Each row below holds a small network's activations on one input, seen along a few directions.
Each table varies a few parts of the input and shows all the possible inputs, shuffled.
Descriptions start from the smaller parts, as in this example, which fits no table here: values(2) and (point or line(11) or (line(6) and ring(8))).
Shared parts are said once, and a part with two or three values counts as separate values.

Other details of the inputs vary at random and push rows far along two fixed directions, the same in every table; ignore that.

A family of inputs:
R1: [-28 -23   7 -31  -1  25   8 -11  -7   4   6  11 -26]
R2: [  4 -21   0  -8  -2   6   4  28 -17  11  24  19 -44]
R3: [  9 -32   8  -1 -15  10   7  39  -2  11  15  32 -27]
R4: [  3 -37   2   2  24  27   2  60 -17   0  23  26 -66]
R5: [ 20  36 -26  26  -3 -30  -8 -11  28  16  -3  -7  20]
R6: [-20 -29  13 -20 -20  30  16   1   7  -4  -3  26 -10]
R7: [ 16 -36  13   1  -3  10  -2  42 -11  -7   8  19 -23]
R8: [ 15   2  -8  52  16 -30  15   2   5  32  14 -29  81]
R9: [-28   6 -10 -12   1  10   2 -37  27   5 -18  -3  16]
R10: [-25 -24  22 -27  18  25   2  -2 -22 -15  -4  -2 -19]
R11: [ 22  40  -5  19  10 -36 -16 -12  -1  -3  -3 -28  21]
R12: [ 15  46 -22  18  13 -31 -19 -17   5   7   2 -25  10]
R13: [-26  22 -13  -7  10  20   6 -31  19 -17 -22 -10  11]
R14: [-22  11   3  -8  14  12   2 -27  14 -20 -27 -14  24]
R15: [ 49   2   1  24  -9 -37 -18  37 -19   7  19  -1 -10]
R16: [-12   3   6  -9 -13  11   2 -30  14 -21 -27  -6  32]
R17: [  6 -24  -5   1   1  13   9  37   0   9  16  27 -40]
R18: [ 42  20 -17  22 -11 -29  -2  34  -6  16  29   8 -26]
R19: [ 27  23  -9  25  -8 -35 -19  -3  18   1 -11 -15  36]
R20: [ 34 -20   2  50  14 -32  14  45 -32  40  47 -15  34]
R21: [-23 -22   0 -20  -3  35  19   0   9  -6  -2  22 -23]
R22: [-13   3  11 -18 -15   5  -2 -39  -3 -15 -20 -13  26]
R23: [ 25  41 -12  29  10 -28  -8   0  17 -11 -11 -19  28]
R24: [-22 -28  18 -30 -19  21   9  -7 -11   5   4  19 -14]
R25: [-23   4   6 -21 -20   0   0 -42   6   9 -13  -3  25]
R26: [-26 -37  13 -23  -9  25   7  -1   4   9  -7  24  -7]
R27: [-26  24  -8 -17   8  14   2 -41   2 -14 -14 -17   6]
R28: [ 46  13  -4  23 -26 -34  -4  34  -9  19  28  13 -12]
R29: [-31  14 -12  -9  20  14  -4 -34  19  -7 -22 -12  12]
R30: [-24   9   4  -9  17  10   0 -27  14 -17 -28 -15  23]
R31: [  5 -28  10   3  26   9  -3  44 -13  -4   7  11 -31]
R32: [-22 -19  21 -24  13  26   7   0 -21 -23  -1   0 -19]
R33: [-24 -34  12 -24 -12  28  12   2   6   5  -6  25  -8]
R34: [-24  28  -7 -14   3  15   5 -41   2 -17 -14 -16   5]
R35: [-30 -17  -1 -15  17  37   8   2   3 -15  -6   9 -28]
R36: [ 46  20   0  28   9 -30  -9  40 -19  -5  21  -6 -18]
R37: [-21   7   6 -19 -26   3   6 -42   5   3 -13   0  23]
R38: [ 37  22 -16  26  14 -27 -15  34 -15  10  26  -3 -31]
R39: [ 28  26  -4  16 -11 -41 -22 -13   1   5  -4 -22  31]
R40: [ 32  34  -4  19 -22 -36 -14 -11   2  -5  -4 -21  30]
R41: [ 11 -41  12   0   2   6  -8  42 -11   0   7  17 -23]
R42: [-24  17  -7 -19 -12   8   9 -44  11  -1 -11  -7  10]
Each input here is: values(2) and (point or (line(4) and ring(5))).
- The inputs of R34 and R13 match in every part but the values(2) part. If R32 is changed in the same way as R34 into R13, which row does it become? => R14
- The inputs of R18 and R21 match in every part but the values(2) part. If R22 is changed in the same way as R18 into R21, which row does it become? => R7
- A walk changes only the ring(5) part. It starts at R1 and steps to R12. List the rest of the walk in order. => R10, R39, R25
- Which other rows does R24 become when the values(2) part takes its other values? List them by row number. => R33

A family of inputs:
R43: [ 22  85 -35  35   4 -52 -23 -42  32   9  -8 -37  45]
R44: [-33 -19   9 -19  14  46  13  -8  -8 -31 -19   0  -8]
R45: [-34 -37  34 -29  -3  24   8 -13 -13 -10 -11   4   7]
R46: [-33 -17   7 -41   3  32  -1 -24 -10 -17  -7  -1 -26]
R47: [-33 -14   8 -37   3  34   8 -24 -15 -21  -4  -3 -24]
R48: [-41  -7   3 -27  14  41  18 -19  -9 -16  -4   6 -21]
R49: [ 28  13  -9  11   2 -10  -3  25 -23  -3  21  -3 -33]
R50: [ 30  12   5  12  10 -17  -8  33 -17 -10  10   0 -23]
R51: [ 30  14   4  12  11 -15  -2  33 -20 -13  10   0 -21]
R52: [ 28   7  -9   7   3 -15 -13  24 -16   2  20  -2 -36]
R53: [ 29   6   5  10   9 -22 -21  34 -12  -6   6   3 -27]
R54: [-43 -19   4 -27  22  38  11 -10   8 -12 -15   4 -18]
R55: [-36 -26  12 -24  13  40  -5  -8   3 -23 -24   1 -13]
R56: [ 29  58 -28  27 -40 -60 -18 -39  41  22 -18 -11  60]
R57: [ 19  10 -13  24  22  -6   7  36  -3   3  14   0 -23]
R58: [-31 -41  17 -16   4  40  22  -9  -7 -21  -5   1  16]
R59: [ 21 -14  -5  23  12 -14   5  37   0  22  19   5   1]
R60: [-26  43  -8 -12 -43  -5   5 -80  40   3 -36 -12  70]
R61: [ 28 -19   1  29   4 -14  -4  37  -7   5  16   4   7]
R62: [ 30 -14  14  11   0 -27 -11  34 -15  11  13   5   0]
R63: [-43 -32  13 -24   2  32  12 -20  -8   8  -2  12   1]
R64: [ 29  -9  -4   7 -31 -15  -1  32   4  20  18  27 -13]
R65: [-28 -13   6 -38 -18  36   7 -22  13 -15 -18  24 -30]
R66: [ 25   4  -8   9   0 -17 -21  26 -14   4  17   0 -39]
R67: [-33 -16  24 -34   8  31  -2 -14  -9 -26 -18   1 -17]
R68: [-33 -47  19 -22   4  35   5  -9  -1  -8 -16   4  13]
R69: [-36 -21   8 -20  14  42   9  -9  -4 -32 -18   1 -10]
R70: [ 29 -16   1  29   3 -10   1  37  -9   5  14   1   9]
R71: [ 18  11 -12  16  13 -15 -16  28  -3  11  18   7 -33]
R72: [ 28 -11  -5   6 -30 -19  -4  31   5  20  16  29 -13]
R73: [ 29  -6  -4   8 -31 -12   7  32   1  17  21  25 -11]
R74: [-41 -30  14 -24   2  35  17 -19  -9   6   0  11   2]
R75: [ 20 -13  -6  26  11 -13  10  36  -2  17  22   3   2]
R76: [-31  34 -10   3   3  -2  19 -75  34  -1 -31 -36  82]
R77: [ 19   8 -14  21  23 -11  -2  36   2   7  11   2 -24]
R78: [-19  61 -19 -18 -27  -3  -3 -88  46 -14 -46 -14  46]
R79: [ 30  14 -10   6 -19  -6  -2  28   6   2  12  22 -38]
R80: [-41 -16   3 -24  23  41  19 -11   2 -16 -12   3 -15]
R81: [-32 -15  23 -35   9  31   4 -14 -13 -28 -18   2 -15]
R82: [ 20 -16  -6  23  12 -17   1  36   2  22  19   6   0]
R83: [ 30   8 -14   2 -18 -19 -14  26  11   4   7  28 -40]
R84: [-29 -33  35 -28  -2  31  16 -13 -15 -14  -6   1  10]
R85: [ 28   2  -8  22  16  -9 -13  36  -5  -8   5   1 -18]
R86: [ 26 -11   1  13 -10 -19  -3  26 -22  20  24   1 -11]
R87: [ 25 -13   2  12 -10 -19  -8  27 -20  21  23   2 -12]
R88: [-36 -30  19 -26 -12  33  23 -20 -21  -8   3  -2   1]
R89: [ 26 -15   0  12 -10 -24 -11  27 -19  22  22   3 -13]
R90: [ 30 -19   2  27   5 -14  -9  38  -5  10  11   3   6]
R91: [ 33  80 -34  24 -27 -55 -23 -44  47   6 -25 -16  36]
R92: [ 23 -16  -7  21  12 -19  -2  36   3  25  16   6   1]
R93: [ 18 -10  -2  19   2 -18  -8  30  -8  30  26  10  -9]
R94: [ 25  78 -37  40  13 -58 -22 -39  44   9 -21 -40  53]
R95: [ 22  89 -36  37   4 -51 -18 -42  28   8  -9 -38  47]
R96: [-31 -32  34 -28  -2  29  22 -13 -17 -19  -5   1  10]
R97: [ 27 -10   1  13  -9 -16   2  27 -24  17  25   0 -10]
R98: [-29 -35  34 -31  -1  29  12 -14 -12 -12  -7   3   9]
R99: [-35 -24  10 -23  14  41  -1  -9   0 -26 -22   2 -12]
R100: [-34  40  -8  -4  -7  -4   9 -82  24   6 -27 -32  74]
R101: [ 21  -3  -3  23   2  -9   9  30 -16  23  29   6  -5]
R102: [-34  59 -19  -9   6  -8  -9 -85  34  -6 -35 -34  49]
- The inputs of R72 and R91 match in every part but one. If R89 is changed in the same way as R72 into R91, which row does it become? => R66
- The inputs of R80 and R75 match in every part but one. If R83 is changed in the same way as R80 into R75, which row does it become? => R56
- Describe the family of inputs behind these rows. => values(2) and line(5) and (point or ring(5))
- A walk changes only the ring(5) part. It starts at R71 and steps to R66. List the rest of the walk in order. => R53, R55, R94
- Which other rows agree with R57 in the values(2) part and the line(5) part? List them by row number. => R44, R48, R49, R51, R79
- Which other rows does R102 become when the values(2) part takes its other values? List them by row number. => R63
